These are the activations of a small neural network, seen along a few directions. Each row is one input.
Each table varies a few parts of the input and shows all the possible inputs, shuffled.
A made-up example of a description, with smaller parts first: one of 2 separate values, together with either a single point or one of 9 places along a line or (one of 6 places along a line, together with one of 8 places around a ring).
Shared parts are said once, and a part with two or three values counts as separate values.

Rows:
row 1: [-46.7 -12.5   9.8 -16.8  52.9  62.7 -26.1 -75.3 -56.2   8.9  16.4 -23.7
  -5.4]
row 2: [ 60.9 -22.0 -11.1  20.6  -9.4 -22.4  -6.6  24.6  52.4 -31.2  17.4  -6.2
   0.9]
row 3: [ 15.9  25.5  50.5  35.8  35.2 -25.4 -31.4  32.2 -26.2  -0.1   0.2 -12.4
 -29.9]
row 4: [-25.8  28.6  37.8  10.2  24.7 -14.4   4.1  28.2 -34.3   6.2 -22.0  -8.1
  -0.9]
row 5: [-44.3  36.2  -6.3  11.5  -1.2   9.1  -4.2   6.4 -53.8  42.1 -22.5  18.1
 -13.2]
row 6: [ -5.1 -60.4 -32.8 -31.1  13.9  68.4  11.2 -79.9  38.8 -12.0  37.8  -0.4
  16.5]
row 7: [  8.7  43.6  51.5   9.3  18.2 -13.0 -16.8  25.9 -34.4  -4.8  -9.5  -3.5
 -19.7]
row 8: [ 14.3 -21.0 -18.6 -11.1 -21.4 -13.1  23.4  25.4  48.3 -20.4   0.7  -1.9
  26.5]
row 9: [ 10.4 -20.9 -35.3 -15.7 -41.7 -23.1  24.2  -7.7  38.1   4.3  -1.8   5.5
  16.5]
row 10: [ 47.2  -5.2  -7.5  -8.7 -24.7 -14.1   2.3  19.6  46.5 -37.5   7.9   7.2
   9.4]
row 11: [-29.7  29.9  18.3   4.2   1.8 -20.6   0.9  -4.7 -42.8  31.0 -30.7  -7.5
 -16.7]
row 12: [ -5.9 -21.8 -56.3  -8.2 -48.3   5.9  19.2   5.2  23.7  13.4   6.2  32.8
  16.1]
Question: Describe the family of inputs behind these rows.
Answer: one of 2 separate values, together with either a single point or one of 5 places along a line
Question: Changing only the choice among 2 separate values turns row 10 into row 7. The same change can be made to row 6. Which row results?
Answer: row 1
Question: Which other rows does row 9 become when the place on the line of 5 takes its other values? List them by row number.
Answer: row 2, row 8, row 10, row 12

Rows:
row 13: [ 36.9 -34.4 -23.4 -10.6   5.4  54.3 -15.1 -24.9  61.5 -54.3  50.1  20.6
  18.3]
row 14: [ 54.0 -67.4 -19.6  12.1 -23.9  14.2   4.3  -2.0  68.1 -16.0  62.5  35.4
  -3.1]
row 15: [ 44.0 -60.2 -36.0   7.9  -9.6 -12.1  24.9  39.5  73.6 -34.1  35.8   9.0
  44.5]
row 16: [-39.9   1.5  49.4 -31.3  37.1  22.4  -0.9 -40.8 -71.5   0.2   3.5 -14.9
   3.0]
row 17: [  9.3  26.5  43.7 -38.4  39.4  30.5 -31.1 -19.3 -21.2 -23.4   2.5 -54.2
  -5.6]
row 18: [ 43.9  28.3   5.4  13.0 -11.8  -6.3 -46.9  34.1  -6.8  -2.1  11.2  -7.5
 -38.7]
row 19: [-22.9 -48.6 -69.6   6.5 -49.2   8.3   7.8 -49.2   3.2  56.2  14.2  23.8
 -13.0]
row 20: [ 22.9 -41.0   5.2 -41.8  18.5  72.9  10.5 -42.6  51.9 -64.3  39.6 -20.7
  36.9]
row 21: [ -0.5  46.2  -0.3   1.7 -31.5 -26.5   2.4  38.7 -46.3  -0.7 -15.8  15.8
  12.6]
row 22: [-43.5  23.4  21.5  12.1  37.5  31.2  -3.2 -21.4 -41.8  45.1   4.6  38.7
 -23.8]
row 23: [-13.6  -6.6 -83.5 -19.5 -61.2  -7.1  28.4 -21.0  10.6  38.2 -19.2  10.3
  32.4]
row 24: [-25.7  35.7  18.7  20.5 -13.4 -20.6  34.2  24.1 -26.7  58.6  -8.7  36.8
   2.2]
row 25: [-46.8 -39.2 -45.8 -30.1 -65.7 -39.5  51.4 -28.9  30.7  51.6 -29.4  19.9
  31.1]
row 26: [-66.3  13.3  29.3  -2.7  71.8  58.7   7.0 -11.0 -49.0  12.2 -15.8 -26.4
   2.2]
row 27: [ -4.2   8.7  26.3   5.4  -5.7 -63.2  -3.6  66.3  21.5 -13.2 -18.8 -27.5
   1.2]
row 28: [ 14.9  -6.7  44.3   9.8  69.8  19.8 -17.3 -33.8  -5.1 -42.4 -13.5 -70.1
  -2.6]
row 29: [ 34.1  11.7  43.7   5.6 -12.5 -78.7  31.0  15.4  35.4  -8.4 -28.9  -7.6
 -13.4]
row 30: [  3.0   1.7  17.7  19.7  46.8   2.4 -61.4   9.3 -10.4 -14.8  18.4 -25.6
 -14.1]
row 31: [ 48.0  10.7   8.2  43.1  13.1 -54.3   1.6  32.7  17.5 -21.7 -15.3 -29.7
  -2.6]
row 32: [-17.0  33.5   5.0  -9.2  19.9  24.4 -36.8  -7.3 -61.1 -10.9  -4.5  17.7
  -8.1]
row 33: [-34.3  16.6  36.1  -8.3 -36.8 -58.7  24.5  31.2 -27.7  13.9 -24.7  24.6
  10.2]
row 34: [-12.9  44.5  -6.5  24.7  -6.1  35.2  -6.3  30.7 -35.6  37.4 -15.7  34.3
 -33.5]
row 35: [-69.0 -53.8 -52.0 -27.4  24.4  53.5  12.6 -73.6 -11.3   7.4  -0.9 -46.7
  25.2]
row 36: [-42.3  59.2  15.8  -6.0 -24.7 -10.9  38.9  48.6  -8.1  26.1 -50.4  26.6
   1.6]
row 37: [ 51.2  -4.9   5.4  59.9  19.6 -17.2 -33.2  20.7   9.9 -19.5  -5.5 -23.6
 -36.7]
row 38: [ 39.5 -34.5 -19.1 -39.3 -38.0 -14.6  45.8  38.3  91.6 -46.4   2.4  21.2
  33.9]
row 39: [ -4.4   1.8  14.4  22.2 -18.0 -11.5 -21.1  12.7 -55.6  24.8   9.8  31.6
 -25.6]
row 40: [ 49.4  31.4  17.4  13.9  35.1  11.0 -38.8 -26.8   4.1 -31.2 -10.7 -15.8
 -26.7]
row 41: [-47.1 -42.3 -60.2 -12.0  -9.8  25.4   2.6 -85.7  -2.9  38.0  20.8  18.0
  -2.7]
row 42: [ 39.3  45.1   8.7  -1.2 -20.4 -42.8 -12.2  45.9   1.4  -5.9   2.6 -14.1
  -5.0]
Question: Describe the family of inputs behind these rows.
Answer: one of 5 places along a line, together with either one of 2 separate values or one of 4 places along a line
Question: Changing only the place on the line of 5 turns row 36 into row 26. The same change can be made to row 38. Which row results?
Answer: row 20
Question: Which other rows does row 14 become when the choice among 2 separate values takes its other values? List them by row number.
Answer: row 19
Question: Which other rows does row 21 become when the place on the line of 5 takes its other values? List them by row number.
Answer: row 16, row 32, row 33, row 39

Rows:
row 43: [ 21.0 -55.5 -11.3 -18.3  18.6  35.2   3.5 -48.2  44.7 -31.4  36.7 -16.2
  16.6]
row 44: [-59.2  41.0  36.0   1.5  30.2  -1.1   3.3   3.7 -68.0  29.0 -35.1 -13.2
  -5.3]
row 45: [ 30.4   8.6 -18.1  16.8 -41.5 -48.0  10.5  41.7  26.3   3.3 -11.3  17.2
  -0.7]
row 46: [-45.6  36.8  24.3  16.9  19.8  -4.3 -19.4  -2.2 -73.5  42.9 -21.4  -1.1
 -27.6]
row 47: [ 56.2  -3.6  23.6  10.0   3.3 -35.4  -8.2  39.0  44.5 -41.6   8.2 -18.7
   1.8]
row 48: [ 13.8  10.6   0.2  -6.0 -36.1 -43.0  30.4  50.4  35.3  -7.6 -20.5   8.6
  15.9]
row 49: [-22.1 -37.3 -42.2 -42.3 -25.1  25.8  32.1 -39.0  29.3  -5.2   5.9   5.2
  35.3]
row 50: [  6.0 -41.4 -47.1 -10.7  -8.7  44.9   0.2 -36.7  34.0  -6.5  29.6  16.2
  10.0]
row 51: [ -5.5 -36.9 -58.1 -20.3 -30.0  28.2  13.8 -45.3  28.1  12.1  14.0  11.1
  12.7]
row 52: [ 44.4   5.2  -9.0  22.4 -25.8 -28.1  -4.4  50.7  27.0 -17.0   3.5  16.0
  -3.2]
row 53: [-11.5  32.5  67.5   9.7  60.7   9.9 -30.0 -16.4 -56.7  -3.9  -6.0 -27.6
 -26.8]
row 54: [-28.0  39.9  34.2  20.3  34.7  15.8 -31.8   2.4 -71.0  26.0  -3.8   2.5
 -28.8]
Question: Changing only one part turns row 53 into row 46. The same change can be made to row 47. Which row results?
Answer: row 45
Question: Describe the family of inputs behind these rows.
Answer: one of 3 separate values, together with one of 4 places along a line
Question: Which other rows does row 52 become when the choice among 3 separate values takes its other values? List them by row number.
Answer: row 50, row 54
